Each row below holds a small network's activations on one record, seen along a few directions.
Each row is followed by the record's values for the fields SIM, ZIT, TUK, SUZE.
A field that a record lacks is written none.
The largest differences between rows may come from other fields.
(in the rows, 500 means zero)
Random noise pushes rows far along 2 fixed directions. That doesn't count. These rows show it; they differ only by the noise:
[366 584 462 577 555 314 456 533 423 577 525 432 584 381 482 477 505 548
 428]
[392 587 614 476 471 317 490 485 431 596 464 374 536 379 537 602 585 476
 343]
[352 619 517 555 523 315 462 516 399 601 471 373 578 374 468 528 534 518
 391]
[514 385 491 468 549 315 498 521 589 477 702 645 503 417 695 469 521 559
 449]

[355 666 598 550 356 525 524 573 428 600 304 193 534 355 246 751 606 423
 246] : SIM=none, ZIT=none, TUK=balit, SUZE=nalam
[671 258 364 463 552 508 524 538 690 342 790 841 453 532 668 369 421 572
 625] : SIM=none, ZIT=none, TUK=none, SUZE=none
[422 416 235 655 668 264 423 544 419 448 740 694 607 461 509 265 430 734
 630] : SIM=none, ZIT=none, TUK=balit, SUZE=guk
[439 488 509 475 460 426 524 581 545 507 504 421 550 436 542 597 556 530
 379] : SIM=none, ZIT=none, TUK=balit, SUZE=kig
[542 359 434 573 501 722 562 554 680 507 571 611 458 531 509 470 380 394
 535] : SIM=none, ZIT=none, TUK=balit, SUZE=bar
[472 578 724 356 434 382 538 429 399 553 344 334 462 498 587 657 619 451
 364] : SIM=sogat, ZIT=zik, TUK=none, SUZE=guk
[424 519 467 556 486 411 497 509 504 520 538 464 514 438 454 546 528 554
 442] : SIM=lala, ZIT=zifom, TUK=none, SUZE=kig
[498 668 617 535 384 609 483 480 354 413 325 371 545 463 186 646 506 440
 361] : SIM=nupu, ZIT=zifom, TUK=none, SUZE=guge
[313 659 394 641 552 398 428 521 384 556 437 365 609 438 316 446 484 572
 501] : SIM=lala, ZIT=zifom, TUK=none, SUZE=guk
[398 457 495 426 588 351 506 531 665 718 590 390 460 418 775 514 585 500
 511] : SIM=none, ZIT=none, TUK=balit, SUZE=kig
[387 714 520 596 469 541 453 525 292 487 279 279 562 421 152 563 500 505
 391] : SIM=none, ZIT=none, TUK=vaz, SUZE=guge
[293 788 647 480 439 417 494 419 219 730 158 126 566 509 388 580 591 381
 440] : SIM=lala, ZIT=vedo, TUK=none, SUZE=guk
[721 380 485 438 621 709 515 410 553 389 580 781 419 698 676 313 368 464
 777] : SIM=nupu, ZIT=zifom, TUK=none, SUZE=guge
[430 543 457 550 553 323 469 502 487 514 541 456 520 402 458 510 518 584
 444] : SIM=none, ZIT=none, TUK=vaz, SUZE=tezod
[696 338 507 457 455 489 487 468 506 229 697 764 437 519 459 511 482 624
 502] : SIM=nupu, ZIT=zifom, TUK=none, SUZE=guge
[624 479 507 428 531 565 488 384 393 495 457 653 501 741 666 294 459 456
 764] : SIM=lala, ZIT=vedo, TUK=none, SUZE=guk
[492 610 333 636 617 658 472 536 423 484 449 519 575 556 294 353 374 540
 649] : SIM=nupu, ZIT=zifom, TUK=none, SUZE=nalam
[418 518 312 675 598 632 510 602 598 553 509 499 579 463 358 393 359 476
 566] : SIM=none, ZIT=none, TUK=vaz, SUZE=bar
[420 391 366 540 557 281 457 607 661 433 741 586 559 320 510 513 523 634
 363] : SIM=none, ZIT=none, TUK=balit, SUZE=tezod
[341 685 537 514 541 445 497 453 424 714 342 293 550 484 539 495 538 476
 514] : SIM=sogat, ZIT=zik, TUK=none, SUZE=kig
[568 272 540 375 534 415 586 493 813 548 734 646 425 503 880 500 584 489
 506] : SIM=none, ZIT=none, TUK=vaz, SUZE=kig
[558 456 337 570 618 480 436 490 407 388 590 677 533 578 458 299 405 601
 668] : SIM=nupu, ZIT=zifom, TUK=none, SUZE=tezod
[409 513 337 682 615 358 406 557 411 418 610 561 593 410 392 382 425 688
 501] : SIM=none, ZIT=none, TUK=vaz, SUZE=guge
[574 435 414 554 540 506 468 528 523 352 619 644 484 489 421 435 420 592
 520] : SIM=lala, ZIT=vedo, TUK=none, SUZE=tezod
[514 352 399 468 621 380 500 515 671 478 761 701 475 483 754 373 495 600
 615] : SIM=lala, ZIT=zifom, TUK=none, SUZE=kig
[719 367 373 561 520 675 468 533 529 231 648 802 498 596 374 355 365 572
 613] : SIM=sogat, ZIT=zik, TUK=none, SUZE=guge
[554 584 703 441 320 555 476 472 343 411 324 366 478 452 257 718 573 423
 318] : SIM=none, ZIT=none, TUK=balit, SUZE=guge
[443 387 443 492 566 403 529 571 611 519 637 565 496 443 709 438 481 594
 501] : SIM=lala, ZIT=vedo, TUK=none, SUZE=kig
[698 370 561 420 372 560 477 505 589 204 657 731 442 466 422 602 514 557
 414] : SIM=lala, ZIT=zifom, TUK=none, SUZE=guge
[643 262 401 421 655 413 523 512 673 398 791 806 413 555 819 325 440 573
 638] : SIM=lala, ZIT=vedo, TUK=none, SUZE=tezod
[491 349 294 538 662 391 476 568 651 587 731 614 503 499 725 313 457 586
 664] : SIM=none, ZIT=none, TUK=balit, SUZE=kig
[475 573 532 490 516 496 498 486 492 549 440 459 505 513 547 476 490 447
 496] : SIM=lala, ZIT=vedo, TUK=none, SUZE=tezod
[525 453 429 514 564 657 523 512 556 528 489 550 473 537 534 401 395 439
 612] : SIM=sogat, ZIT=zik, TUK=none, SUZE=guge
[778 226 519 378 536 777 588 446 709 419 636 819 351 714 782 381 400 385
 720] : SIM=sogat, ZIT=zik, TUK=none, SUZE=bar

Which values does each new row have?
[679 304 500 461 503 815 589 480 673 460 558 706 394 684 642 417 375 366
 663] : SIM=sogat, ZIT=zik, TUK=none, SUZE=bar
[644 395 509 447 444 538 472 528 492 314 563 640 480 509 468 518 495 521
 476] : SIM=none, ZIT=none, TUK=balit, SUZE=guge
[653 560 676 393 429 758 530 362 329 466 250 475 454 736 469 481 465 319
 613] : SIM=sogat, ZIT=zik, TUK=none, SUZE=guge
[650 323 431 483 537 554 505 499 655 401 678 755 459 605 681 364 428 488
 602] : SIM=lala, ZIT=vedo, TUK=none, SUZE=tezod
[361 538 401 581 602 406 475 526 514 666 524 399 566 484 525 406 525 537
 575] : SIM=none, ZIT=none, TUK=vaz, SUZE=kig
[349 526 368 572 634 479 523 579 666 710 529 365 499 461 620 407 466 478
 561] : SIM=lala, ZIT=vedo, TUK=none, SUZE=kig
[487 619 476 562 555 828 540 503 530 648 281 375 483 625 451 420 359 284
 652] : SIM=lala, ZIT=vedo, TUK=none, SUZE=bar
[477 489 540 457 551 342 477 408 298 470 491 544 506 568 606 427 539 522
 593] : SIM=lala, ZIT=zifom, TUK=none, SUZE=guk
[334 603 367 615 577 461 493 550 419 631 425 360 591 468 414 419 457 528
 513] : SIM=sogat, ZIT=zik, TUK=none, SUZE=kig
[693 343 461 534 382 517 457 541 521 201 705 765 467 439 354 537 488 633
 433] : SIM=none, ZIT=none, TUK=balit, SUZE=guge
[459 591 774 315 419 393 556 385 352 604 300 299 417 475 600 690 662 429
 357] : SIM=sogat, ZIT=zik, TUK=none, SUZE=guk
[526 480 390 621 521 668 504 550 513 483 492 558 526 537 359 405 394 480
 605] : SIM=none, ZIT=none, TUK=vaz, SUZE=bar
[575 400 702 250 439 322 539 439 584 437 606 590 437 451 733 656 665 525
 361] : SIM=nupu, ZIT=zifom, TUK=none, SUZE=guk
[525 570 739 376 402 682 564 411 493 671 274 321 406 544 589 666 542 259
 474] : SIM=none, ZIT=none, TUK=balit, SUZE=bar
[586 322 608 397 376 382 531 526 668 438 625 557 402 416 683 659 588 489
 315] : SIM=none, ZIT=none, TUK=balit, SUZE=tezod
[246 680 497 574 494 426 497 561 496 801 342 111 575 392 453 582 571 421
 396] : SIM=none, ZIT=none, TUK=balit, SUZE=kig
[539 530 373 652 465 651 450 562 451 382 491 553 543 535 235 431 378 506
 529] : SIM=lala, ZIT=vedo, TUK=none, SUZE=guge
